These are the activations of a small neural network, seen along a few directions. Each row is one input.
Each table varies a few parts of the input and shows all the possible inputs, shuffled.
Descriptions start from the smaller parts, as in this example, which fits no table here: ring(8) and (point or line(11) or (values(3) and line(6))).
Shared parts are said once, and a part with two or three values counts as separate values.

Other details of the inputs vary at random and push rows far along two fixed directions, the same in every table; ignore that.
To show where, the next rows are all for the same input, with only those details redrawn:
-100	-142	274	-169	615	-51	-408	179	206	192	-375	-237	-432	402	-154	-51
123	293	-238	-23	-242	-72	195	-15	-550	-272	414	144	428	-599	255	387
118	-72	176	99	-77	-239	308	-418	-98	265	-139	-80	72	-299	-62	-136
31	-294	434	58	277	-254	85	-396	261	519	-521	-258	-311	128	-264	-373
145	-193	312	184	-119	-325	445	-643	16	462	-295	-140	19	-300	-164	-333

Table:
R1: -82	247	61	-304	272	359	-755	675	352	-89	-135	-126	-330	677	-258	32
R2: -147	-18	-61	-355	734	82	-647	730	-17	-251	-51	38	-225	288	117	224
R3: 179	369	-174	55	-377	-13	221	92	-552	-210	407	99	440	-529	97	486
R4: 69	265	-525	34	-347	-79	188	-112	-269	-377	606	47	496	-353	301	297
R5: 19	326	-419	-32	-124	70	-151	332	-121	-379	499	-73	239	64	114	451
R6: -274	143	-638	-457	417	228	-466	932	77	-507	429	182	155	286	311	359
R7: 30	-327	215	49	-100	-285	619	-338	133	554	-346	78	152	-371	-92	-537
R8: -36	241	-171	-135	-190	-26	-271	-49	-111	-231	300	145	154	-37	148	22
R9: 149	491	-229	-125	-110	313	-94	653	-374	-308	305	41	287	-287	37	609
R10: -90	-279	220	525	-598	400	324	-476	-8	-119	-26	287	-250	88	28	-223
R11: 81	-219	-164	103	-97	-266	326	-431	228	129	21	7	223	-99	36	-322
R12: 31	-294	434	58	277	-254	85	-396	261	519	-521	-258	-311	128	-264	-373
R13: -39	-130	-55	-102	-333	-179	261	-260	178	270	-69	290	217	-163	11	-555
R14: -81	157	-127	-185	436	306	-532	720	472	-103	-78	-334	-316	689	-244	189
R15: -20	-315	271	-20	91	-273	-93	-442	472	405	-418	45	-218	286	-174	-738
R16: -14	-158	-217	540	-676	418	573	-253	-200	-467	377	228	65	-156	306	280
R17: -167	173	87	-276	337	164	-850	509	261	-120	-38	-99	-368	738	-155	68
R18: -65	-343	323	566	-363	336	543	-340	-174	-64	-244	148	-255	-83	31	37
Q: What is each input in this table made of?
A: values(3) and (point or line(5))
Q: Changing only the values(3) part turns R1 into R14. The same change can be made to R15. Which row results?
A: R11
Q: Change only the line(5) part in R7. List by row number the other rows that result.
A: R2, R3, R9, R12

Table:
R19: -67	296	-272	-229	342	286	-486	751	-155	-436	279	-67	-39	211	117	599
R20: -46	-150	225	-16	232	-65	-41	-43	50	186	-250	-79	-208	95	-80	-90
R21: -20	22	7	-114	94	-12	-210	83	184	51	-70	-26	-65	192	-80	-137
R22: -22	-61	-120	327	-575	250	338	-249	-120	-265	241	266	100	-123	168	11
R23: 88	9	-33	90	-172	-90	320	-169	-329	-48	119	128	233	-456	143	108
R24: -49	-123	63	5	307	14	-21	120	45	49	-154	-129	-160	103	-27	78
R25: -77	-224	7	-9	244	-70	39	-15	251	146	-179	-88	-120	174	-38	-177
R26: 117	103	-243	74	-335	-58	334	-148	-51	-35	246	33	345	-285	56	32
R27: -9	-57	258	-37	163	-84	-158	-96	38	164	-244	-54	-194	113	-113	-125
R28: 41	-13	220	-5	116	-27	-112	-43	118	187	-235	-132	-171	132	-181	-108
R29: 120	-188	78	207	-449	-315	652	-703	-17	343	-61	103	285	-461	-7	-413
R30: -47	272	-499	-197	-58	108	-114	447	-465	-578	579	332	405	-350	431	470
R31: 51	-12	184	42	96	-22	-62	-13	178	206	-194	-215	-165	198	-223	-60
R32: 127	164	-200	68	-404	-81	257	-154	-66	-26	265	49	350	-263	18	-3
R33: -52	-92	122	-99	122	-118	-179	-100	172	146	-175	18	-121	180	-68	-267
R34: -60	-121	114	-105	154	-107	-160	-92	172	150	-158	12	-132	143	-41	-273
R35: 102	206	-149	3	-426	-86	181	-192	-118	-20	236	112	339	-292	30	-54
R36: -133	128	-335	-233	334	179	-373	627	26	-357	230	-14	-12	253	159	344
R37: 5	-139	134	56	219	-20	62	5	167	180	-237	-221	-185	150	-130	-22
R38: -47	-105	114	333	-312	321	169	-132	-100	-192	20	113	-171	59	46	102
R39: 12	104	154	-69	87	21	-213	74	53	96	-124	-116	-138	155	-151	4
R40: -33	-19	172	-90	219	-24	-221	43	-31	52	-135	-27	-177	73	-30	-19
Q: Changing only one part turns R19 into R26. The same change can be made to R24. Which row results?
A: R25
Q: What is each input in this table made of?
A: values(2) and (point or ring(10))
Q: Change only the values(2) part in R31. List by row number the other rows that result.
A: R32
